A small network was shown many inputs. Here are its activations along a few directions, one row for each input.
Each table varies a few parts of the input and shows all the possible inputs, shuffled.
A made-up example of a description, with smaller parts first: one of 2 separate values, together with either a single point or one of 11 places around a ring or (one of 5 places around a ring, together with one of 6 places along a line).
Shared parts are said once, and a part with two or three values counts as separate values.

A family of inputs:
r1: [ 25.1  -0.6 -23.6 -30.0   5.0  16.4   1.0 -12.3  10.6  -8.9 -23.1   4.5
  43.9  -1.8  24.6 -29.3]
r2: [ 38.2  20.0 -20.5 -65.1  10.6  73.3  26.0  -9.1  50.6 -36.0  15.2   2.8
  -2.8 -18.3  21.7 -43.5]
r3: [  7.6  -9.2  -8.3  14.3 -30.8 -47.4  -2.6 -19.8  -7.7  -3.5  -1.8   3.5
  26.8 -16.8 -20.4  13.8]
r4: [-33.4   4.0  22.1   4.5   2.3   6.5  10.0  23.0 -14.7  38.0   6.7  18.4
 -17.5  29.7  17.6   7.8]
r5: [-26.8   0.1  50.1  24.6   6.1 -42.3   0.9  14.6 -25.6  44.8 -25.0   1.9
   8.5  15.7  34.8  27.4]
r6: [ -5.3 -11.6  -9.4  35.1   7.8   7.9 -17.5   8.9 -17.0 -12.3  10.9 -27.7
 -38.5   7.7 -23.8   6.5]
r7: [ 31.1  -3.2 -34.4   3.8  -9.4  -6.3  -3.2 -18.1   9.2 -30.3   5.8  -0.9
  10.3 -15.6 -25.1  -9.0]
r8: [-31.0  -7.5  29.1  51.4 -15.5 -57.0 -28.7  11.7 -40.0  13.4   5.1   1.2
 -24.1  -2.5 -23.0  31.7]
r9: [-32.8  -4.0   9.1  31.0  -7.4  -9.8  -8.3  16.4 -16.2   2.7  26.2  12.8
 -48.9   8.9 -38.9  29.6]
r10: [ 40.2  23.2 -31.8 -54.9  23.8  48.0  18.4 -19.5  62.8 -51.5  33.6  -1.3
  -9.9 -30.2 -30.3 -22.8]
r11: [ -4.3  -2.7  14.8  -8.2 -12.6 -22.0   6.9 -13.2   4.5  25.5 -31.7  13.0
  60.5  -4.0  25.7  -2.6]
r12: [ -8.5  -8.4   2.8  -6.4  19.8  32.7  -2.9  17.3 -16.4  18.1 -21.9 -28.4
  -8.3  27.0  37.0  -9.6]
- What is each input in this table made of? => one of 2 separate values, together with either a single point or one of 5 places around a ring
- The inputs of r3 and r11 match in every part but the choice among 2 separate values. If r9 is changed in the same way as r3 into r11, which row does it become? => r4
- Change only the choice among 2 separate values in r10. List by row number the other rows that result. => r2

A family of inputs:
r13: [ 51.5   0.7 -30.9 -24.1   6.9 -12.2  -1.1 -33.0  13.2 -38.5  -9.9 -26.9
  40.1 -33.7 -10.4 -16.0]
r14: [-51.8 -23.8  40.4  48.3 -16.0   1.2 -21.1  44.6 -68.2  51.4 -32.3   0.9
 -38.1  44.8  51.6  -0.2]
r15: [ 35.7   0.4 -30.5 -34.4 -24.0  -0.7   0.9 -33.3  32.4 -45.6  18.8  22.6
  35.8 -45.0 -28.2 -18.5]
r16: [-47.1  11.2  43.7  20.6   7.3 -29.3   8.8  19.8 -18.9  32.1  27.3  29.2
 -44.8  24.3 -17.6  44.0]
r17: [-27.2 -13.9 -27.4  47.1   0.1   1.1 -23.9  22.1 -36.3  -1.5  26.7 -20.7
 -77.7  25.0 -49.5  16.6]
r18: [  7.6 -11.7   7.4  47.3 -12.6 -47.1 -28.3 -13.2 -10.6   0.8 -16.6 -26.5
   9.7 -23.3 -29.5  19.7]
r19: [-20.3   4.6  24.4  17.5 -17.1 -67.6  11.9  -5.1  -6.9  28.4  -5.6  45.0
  29.2  -4.0  -3.8  31.1]
r20: [ -0.8  31.5  13.4 -73.0   9.2  68.6  42.7   3.8  56.0   2.0  20.1  26.3
  -6.9 -11.0  12.6 -19.2]
r21: [ -5.0   1.1  -9.3 -39.5  44.8  84.8   1.0  28.2   1.7  14.6 -47.0  -0.9
  15.4  36.9  78.6 -36.5]
r22: [ 13.2   7.0  13.0 -41.4   1.1 -29.4  19.6 -25.1  19.6   8.2 -16.6   2.8
  59.9 -11.8  37.6  -5.1]
r23: [ -3.8  -7.7 -18.9  31.3 -24.6 -41.9 -15.3 -15.9   2.7 -24.5  13.6  26.3
   6.8 -18.2 -56.8  12.7]
r24: [ 32.9  12.0 -25.6 -44.7   1.6  71.6  26.3 -13.8  51.2 -45.3  45.9   9.2
 -26.2 -26.8 -15.5 -21.8]
r25: [ 20.0  16.3   2.4 -53.4 -19.1 -12.5  26.3 -15.0  31.7  -1.4  -3.7  37.0
  48.6 -23.9  21.9  -4.8]
r26: [  2.5  -9.6 -35.1  48.2 -25.1 -36.7 -22.8 -13.0 -21.7  -7.6  -5.2  -5.7
  11.3  -1.2 -50.0  -2.7]
r27: [ 53.8  -4.3 -60.1  -7.4 -12.2   8.4 -14.4 -22.6   2.2 -36.1   3.9 -10.6
  41.0 -14.2 -19.8 -40.6]
r28: [  8.4 -16.1  -2.5 -23.8   2.5   9.4   8.4  -1.5 -15.7  35.0 -56.1 -17.6
  67.9  36.5  69.7 -13.2]
r29: [-18.5  -2.5  42.5  31.1 -12.3 -69.0  -6.0  -2.9 -11.2  32.1 -17.8   4.3
  27.3   2.0  19.0  27.4]
r30: [ 37.2  10.7 -18.7 -26.5  42.9  56.8  13.1 -10.5  35.6 -38.5  12.9 -36.8
 -27.5 -16.8  -1.4 -19.6]
r31: [-23.7  -0.6  19.7  51.2   2.8 -20.3 -29.0  26.2 -33.9  -4.7  12.4 -39.8
 -69.6  -4.3 -29.2  34.9]
r32: [-43.3   6.8  65.0  38.1   9.3 -33.1 -17.7  28.2 -34.7  29.8  12.0   5.2
 -44.1  16.1  13.0  29.2]
r33: [-23.3 -27.4  26.2  40.9 -26.1 -29.1  -3.6  14.8 -48.9  60.6 -59.8  -9.8
  41.3  33.8  46.9  11.3]
r34: [ 40.3  -0.9 -59.3 -18.6  23.8  78.7  14.4  -3.9  27.4 -34.7  27.1 -24.2
 -29.6   3.6  -4.1 -40.1]
r35: [ -4.3  22.7  24.5 -63.4  35.4  60.4  24.7   7.7  48.1   2.4   2.5  -0.2
   5.0   0.7  29.9 -24.7]
r36: [-34.0  -6.6  -4.3  28.7   1.5 -12.0 -14.7  13.6 -14.9 -19.2  47.4  11.0
 -74.6  10.5 -65.1  36.2]
- The inputs of r28 and r14 match in every part but one. If r15 is changed in the same way as r28 into r14, which row does it become? => r36
- What is each input in this table made of? => one of 4 places along a line, together with either a single point or one of 5 places around a ring
- Change only the place on the line of 4 in r18. List by row number the other rows that result. => r13, r30, r31
- Start at r30 and move only the place on the ring of 5, one step at a time. The first step leads to r34. Which rows follow, in order? => r24, r20, r35

A family of inputs:
r37: [  9.8  14.8  16.3  36.4 -15.0 -72.7  -1.6 -15.6  10.5 -16.0  30.5  17.2
  -5.0 -32.1 -52.6  35.5]
r38: [ 35.9  12.2  12.4 -74.4   0.2  24.6  20.0 -12.3  25.2   2.7 -39.0  12.3
  71.8 -12.8  56.3 -20.7]
r39: [-44.2   5.6  41.1  45.2   9.7 -53.2 -27.9  22.4 -32.5  -7.2  37.3  24.4
 -69.4  -2.8 -59.7  49.3]
r40: [ -1.5 -11.4  -3.7  36.2 -13.7 -42.3 -14.6 -16.8  -0.2  -0.7  -2.8 -11.3
  13.5 -23.7 -44.0  19.1]
r41: [ 12.8  26.8 -15.9 -26.5   8.3  46.7   9.8  -7.6  46.2 -52.7  70.7   0.7
 -65.6 -19.0 -33.7  -2.7]
r42: [ 21.1  13.9 -10.9 -30.3  47.1  69.5  15.2   4.7  27.2  -4.4 -16.3 -20.7
  -5.9  19.4  37.0 -24.9]
r43: [-16.1 -11.0   4.9  -1.2   3.8 -48.3   5.6  -2.8 -18.8  40.6 -36.7  -4.3
  59.2  16.9  43.9   4.1]
r44: [  9.2  24.0  26.1 -46.1  24.9  76.1  26.2   4.3  35.0   8.7 -21.5 -11.7
   0.6   3.4  63.8 -27.0]
r45: [ 29.8  -5.0 -26.3 -63.2  23.1  25.6  12.3  -9.1  30.0  -9.2 -35.4  10.5
  67.5   0.1  40.6 -30.2]
r46: [ -5.3 -19.6 -12.3  44.0 -13.5 -39.4 -27.0  -9.4 -35.0  -2.6 -21.0 -16.7
  17.7 -15.2  -6.4  -1.5]
r47: [-42.3 -23.2   0.1  76.4 -23.9 -33.7 -34.6  28.0 -61.4  20.1 -13.7  -6.6
 -54.2  21.8 -15.8  28.9]
r48: [ 41.8  13.8 -40.0 -38.8 -16.6  10.2  35.2 -32.0  43.9 -44.1  47.2  44.0
   5.2 -31.0 -43.3 -11.3]
r49: [ 41.4   4.6 -43.7 -20.9 -14.2  20.5  20.2 -28.1  32.2 -37.4  14.3   7.5
  23.6 -14.3 -45.2 -19.9]
r50: [ 36.8   5.5 -35.8  -1.6  14.6  61.2 -13.7   7.2  14.9 -32.6  11.9 -40.2
 -48.3  -3.0  -6.4 -40.5]
r51: [-70.9   1.5  75.6  28.8 -20.5 -17.6   2.8  30.5 -38.4  87.7 -21.1  24.7
   9.1  41.1  58.7  13.6]
r52: [ 34.8  -7.9 -44.7 -18.9  -6.1  26.2 -17.0 -20.0   6.8 -40.8  -1.8  -0.6
  25.5 -12.4  -6.0 -44.6]
r53: [-23.4   2.0  52.3 -11.3 -21.6 -48.6  10.1  -5.1 -15.6  56.7 -40.8   2.2
  60.6   4.5  65.0   4.5]
r54: [-44.6 -17.8  27.9  45.5  -2.0 -32.1  -1.9  28.4 -53.6  59.1 -18.6   6.6
  -5.9  60.7  30.3  32.8]
r55: [-47.4 -28.3   7.5  45.3  -3.1 -29.5 -30.6  26.7 -44.8  17.2  15.2  -4.1
 -53.3   5.2 -51.1  45.1]
r56: [ 22.5  -0.6 -30.9 -24.7  18.5  57.0  11.6   6.7  28.5 -45.0  41.7 -33.8
 -46.5  -6.7 -31.5  -9.6]
- The inputs of r56 and r49 match in every part but one. If r41 is changed in the same way as r56 into r49, which row does it become? => r48
- What is each input in this table made of? => one of 4 places along a line, together with one of 5 places along a line
- Change only the place on the line of 4 in r38. List by row number the other rows that result. => r44, r51, r53
